A small network was trained on invented records. Each row is its activation on one of them, seen along a few directions.
Each row is followed by the record's values for the fields Noz, Nobi, Dul, Nel, Soka.
Other fields move the rows too, some of them a lot.
(in the rows, 500 means zero)
Strong random noise was added to every row along 8 fixed directions; ignore it. To show where, here is one row again and again, with new noise each time:
[547 832 412 603 560 403 592 521 578 571 532 445 407 560 651 391 337 481
 648 785 415]
[352 485 298 604 547 476 703 393 650 586 398 639 507 327 569 624 383 580
 431 352 465]
[456 524 709 159 308 600 684 555 652 721 437 435 779 705 360 429 617 908
 617 549 230]
[445 578 390 321 552 448 543 498 458 645 683 487 592 592 500 333 568 514
 560 404 506]
[732 649 582 571 378 421 493 652 436 544 394 578 609 482 635 665 438 361
 503 328 571]
[535 717 729 379 120 447 374 554 511 472 512 535 774 729 621 347 618 435
 909 241 477]
[391 745 340 654 559 563 622 547 550 614 500 685 243 355 689 746 314 426
 329 727 420]
[589 395 430 588 684 386 626 660 471 552 427 613 695 292 565 632 463 361
 160 299 628]
[555 802 614 294 392 596 387 601 353 673 757 519 604 690 577 471 556 564
 632 630 524]
[485 573 429 659 674 370 818 404 822 559 317 376 712 439 526 339 291 830
 599 755 360]

[683 646 676 316 503 553 366 586 320 566 653 308 741 672 447 321 606 587
 626 684 580]  Noz: s2 / Nobi: u4 / Dul: d1 / Nel: t1 / Soka: b4
[312 497 530 509 527 424 479 538 570 356 598 577 676 457 578 294 593 360
 528 385 521]  Noz: s1 / Nobi: u5 / Dul: d2 / Nel: t1 / Soka: b4
[475 578 297 699 533 427 596 420 541 468 407 553 344 387 547 623 352 408
 478 423 560]  Noz: s1 / Nobi: u1 / Dul: d3 / Nel: t2 / Soka: b4
[554 576 259 442 537 529 490 265 432 662 586 475 255 500 473 615 374 621
 650 437 571]  Noz: s1 / Nobi: u4 / Dul: d1 / Nel: t2 / Soka: b2
[580 381 572 517 498 526 487 604 494 479 423 587 473 443 456 649 523 423
 297 392 559]  Noz: s1 / Nobi: u7 / Dul: d1 / Nel: t2 / Soka: b1
[493 653 252 634 624 460 532 374 459 497 607 438 550 500 501 387 430 525
 582 574 641]  Noz: s2 / Nobi: u2 / Dul: d3 / Nel: t1 / Soka: b4
[646 423 643 344 472 424 552 694 499 518 452 412 527 659 376 401 614 451
 415 415 406]  Noz: s1 / Nobi: u7 / Dul: d3 / Nel: t2 / Soka: b1
[190 543 681 612 542 585 307 597 561 361 699 724 520 393 768 454 493 359
 463 741 510]  Noz: s2 / Nobi: u6 / Dul: d2 / Nel: t2 / Soka: b3
[447 379 530 466 493 559 488 547 439 416 479 517 673 489 458 505 622 426
 374 400 577]  Noz: s2 / Nobi: u4 / Dul: d3 / Nel: t1 / Soka: b3
[343 486 500 391 163 554 358 371 476 455 443 550 268 587 507 495 562 386
 755 322 333]  Noz: s2 / Nobi: u3 / Dul: d2 / Nel: t2 / Soka: b4
[600 576 623 422 351 476 534 619 474 527 267 395 473 556 538 486 467 470
 499 685 290]  Noz: s1 / Nobi: u3 / Dul: d3 / Nel: t1 / Soka: b4
[459 665 462 438 390 432 384 496 356 547 553 516 420 532 676 388 515 308
 692 452 475]  Noz: s2 / Nobi: u6 / Dul: d1 / Nel: t1 / Soka: b4
[469 564 476 502 421 494 461 488 453 491 487 519 424 512 549 521 463 432
 592 557 492]  Noz: s2 / Nobi: u1 / Dul: d2 / Nel: t2 / Soka: b2
[383 289 481 482 677 538 521 486 500 468 580 556 735 352 418 490 591 514
 238 403 651]  Noz: s1 / Nobi: u4 / Dul: d1 / Nel: t2 / Soka: b4
[642 575 349 509 670 416 563 509 394 670 477 448 387 411 621 552 308 513
 429 609 505]  Noz: s1 / Nobi: u6 / Dul: d3 / Nel: t1 / Soka: b2
[258 382 458 617 660 613 417 526 491 384 665 760 532 273 603 624 512 325
 188 497 682]  Noz: s1 / Nobi: u4 / Dul: d2 / Nel: t2 / Soka: b1
[823 535 516 449 341 376 460 360 445 509 340 307 503 614 485 454 427 658
 855 327 518]  Noz: s1 / Nobi: u3 / Dul: d1 / Nel: t1 / Soka: b3
[747 375 720 380 568 694 502 708 360 606 469 478 703 462 354 774 592 667
 139 649 589]  Noz: s2 / Nobi: u4 / Dul: d1 / Nel: t1 / Soka: b3
[616 514 400 634 582 506 534 443 508 506 449 467 375 473 452 579 401 552
 481 582 584]  Noz: s2 / Nobi: u7 / Dul: d1 / Nel: t2 / Soka: b3
[687 499 588 493 332 369 528 596 511 463 178 397 248 581 515 503 468 317
 582 559 265]  Noz: s2 / Nobi: u3 / Dul: d1 / Nel: t2 / Soka: b3
[541 338 577 363 454 502 608 607 573 546 338 403 356 584 368 569 572 500
 378 466 278]  Noz: s2 / Nobi: u4 / Dul: d3 / Nel: t2 / Soka: b3
[602 510 421 479 884 547 495 502 357 583 703 345 637 474 474 397 439 655
 345 831 661]  Noz: s2 / Nobi: u4 / Dul: d3 / Nel: t1 / Soka: b3
[520 554 283 451 707 459 471 478 373 549 694 455 318 516 543 402 478 336
 440 508 592]  Noz: s1 / Nobi: u4 / Dul: d3 / Nel: t1 / Soka: b3
[692 533 435 251 643 357 453 571 400 636 750 318 425 728 438 165 619 411
 604 444 526]  Noz: s1 / Nobi: u6 / Dul: d1 / Nel: t1 / Soka: b3
[298 560 332 828 729 539 456 376 510 342 602 608 641 275 642 476 367 535
 419 628 742]  Noz: s2 / Nobi: u7 / Dul: d3 / Nel: t1 / Soka: b2
[580 356 330 576 707 366 443 398 421 505 583 535 648 331 576 426 461 422
 449 186 762]  Noz: s1 / Nobi: u6 / Dul: d1 / Nel: t1 / Soka: b2
[554 531 343 480 550 241 499 531 449 403 495 369 450 581 560 190 552 115
 612 302 515]  Noz: s1 / Nobi: u4 / Dul: d3 / Nel: t1 / Soka: b2
[374 308 569 405 476 391 488 648 512 335 469 517 672 552 402 273 759 238
 364 309 481]  Noz: s2 / Nobi: u2 / Dul: d1 / Nel: t2 / Soka: b2
[679 475 678 468 666 438 431 677 354 495 571 419 773 500 501 434 546 507
 384 646 664]  Noz: s2 / Nobi: u1 / Dul: d1 / Nel: t2 / Soka: b3
[693 702 769 408 247 578 464 778 392 531 351 540 452 617 549 725 548 402
 461 573 344]  Noz: s2 / Nobi: u5 / Dul: d3 / Nel: t1 / Soka: b2
[312 472 440 667 657 524 542 379 675 397 577 561 637 412 511 404 448 650
 518 683 582]  Noz: s2 / Nobi: u2 / Dul: d2 / Nel: t2 / Soka: b3
[433 610 433 683 586 385 535 406 601 361 479 447 637 493 544 302 448 422
 664 569 581]  Noz: s2 / Nobi: u4 / Dul: d3 / Nel: t2 / Soka: b4
[204 423 496 425 575 658 443 555 469 464 685 655 529 454 419 473 680 414
 239 547 546]  Noz: s2 / Nobi: u7 / Dul: d1 / Nel: t2 / Soka: b4
[428 526 427 732 622 514 495 439 595 430 539 567 447 392 577 617 398 528
 416 653 569]  Noz: s2 / Nobi: u2 / Dul: d3 / Nel: t2 / Soka: b3
[419 464 695 577 288 466 560 525 781 439 270 582 597 479 571 523 443 552
 648 420 336]  Noz: s1 / Nobi: u6 / Dul: d2 / Nel: t2 / Soka: b4
[512 444 621 354 473 559 548 549 501 621 521 522 567 507 443 618 531 681
 412 494 477]  Noz: s1 / Nobi: u1 / Dul: d1 / Nel: t2 / Soka: b2
[467 433 406 230 503 641 526 455 353 736 677 533 520 540 320 652 588 699
 433 375 561]  Noz: s2 / Nobi: u1 / Dul: d2 / Nel: t2 / Soka: b4
[335 450 471 721 437 541 519 444 604 381 371 717 527 307 567 695 422 462
 394 313 572]  Noz: s1 / Nobi: u7 / Dul: d3 / Nel: t2 / Soka: b4
[506 612 330 532 656 678 589 428 434 666 624 502 196 447 439 763 354 739
 365 838 507]  Noz: s2 / Nobi: u1 / Dul: d2 / Nel: t2 / Soka: b3
[448 382 458 753 685 467 734 513 732 382 285 498 656 285 446 524 394 641
 275 688 433]  Noz: s2 / Nobi: u2 / Dul: d2 / Nel: t1 / Soka: b4

Here are new rows. What are their fields?
[253 405 331 194 598 565 590 499 446 718 712 581 414 541 356 419 674 528
 353 400 432]  Noz: s2 / Nobi: u6 / Dul: d1 / Nel: t2 / Soka: b4
[682 515 617 439 618 516 460 626 414 578 590 509 613 480 443 612 526 548
 321 523 623]  Noz: s1 / Nobi: u5 / Dul: d1 / Nel: t2 / Soka: b4
[367 431 506 305 475 592 491 441 528 558 669 405 472 663 307 315 630 652
 571 578 404]  Noz: s2 / Nobi: u7 / Dul: d2 / Nel: t2 / Soka: b4
[574 582 632 410 503 545 562 569 553 580 449 412 495 570 436 486 478 618
 494 755 377]  Noz: s1 / Nobi: u4 / Dul: d1 / Nel: t2 / Soka: b4
[677 361 606 609 527 476 408 539 441 399 411 497 702 442 456 546 521 477
 432 357 700]  Noz: s2 / Nobi: u7 / Dul: d1 / Nel: t2 / Soka: b3
[492 590 412 253 532 495 546 582 411 618 612 363 372 700 394 319 622 485
 485 696 323]  Noz: s2 / Nobi: u2 / Dul: d3 / Nel: t1 / Soka: b2
[439 455 488 455 526 555 396 435 462 491 719 518 672 534 421 430 601 572
 537 434 652]  Noz: s2 / Nobi: u2 / Dul: d2 / Nel: t2 / Soka: b4
[475 483 362 466 788 495 539 484 465 635 775 512 667 412 499 403 465 638
 384 537 675]  Noz: s1 / Nobi: u6 / Dul: d2 / Nel: t1 / Soka: b4
[722 530 246 545 714 439 435 455 191 573 655 431 314 474 494 574 425 306
 401 394 757]  Noz: s2 / Nobi: u4 / Dul: d3 / Nel: t2 / Soka: b3
[574 378 269 502 620 350 517 377 448 472 564 462 479 479 448 393 537 417
 594 122 623]  Noz: s2 / Nobi: u5 / Dul: d2 / Nel: t1 / Soka: b3
[486 464 637 509 301 421 441 612 539 354 417 561 591 544 541 487 626 203
 519 174 492]  Noz: s1 / Nobi: u4 / Dul: d3 / Nel: t2 / Soka: b4
[744 600 575 567 390 500 519 620 498 576 385 534 269 566 520 741 431 404
 481 473 422]  Noz: s2 / Nobi: u6 / Dul: d3 / Nel: t2 / Soka: b3
[471 531 267 477 609 379 656 597 494 614 441 456 176 480 513 417 496 243
 366 545 337]  Noz: s2 / Nobi: u6 / Dul: d1 / Nel: t1 / Soka: b4
[357 499 270 579 595 399 478 431 505 426 598 562 321 418 545 435 464 296
 476 446 545]  Noz: s1 / Nobi: u2 / Dul: d2 / Nel: t2 / Soka: b4
[501 389 557 391 418 494 411 501 390 501 563 486 573 558 460 458 630 465
 540 303 588]  Noz: s2 / Nobi: u1 / Dul: d1 / Nel: t2 / Soka: b3
[386 572 486 699 668 658 406 481 447 442 656 611 593 342 551 593 412 563
 332 811 712]  Noz: s2 / Nobi: u7 / Dul: d2 / Nel: t2 / Soka: b4
[838 309 534 281 521 451 648 552 413 704 427 322 633 570 221 616 544 743
 395 250 541]  Noz: s1 / Nobi: u1 / Dul: d2 / Nel: t2 / Soka: b4
[808 630 474 710 414 262 502 496 559 394 257 392 331 520 581 484 312 252
 754 368 491]  Noz: s1 / Nobi: u4 / Dul: d2 / Nel: t2 / Soka: b4
[600 507 535 589 500 511 499 668 434 418 408 522 394 469 487 599 550 324
 316 509 527]  Noz: s2 / Nobi: u7 / Dul: d1 / Nel: t1 / Soka: b3
[465 570 383 283 442 534 442 496 336 701 635 539 204 580 564 511 550 430
 584 398 420]  Noz: s2 / Nobi: u6 / Dul: d1 / Nel: t1 / Soka: b3
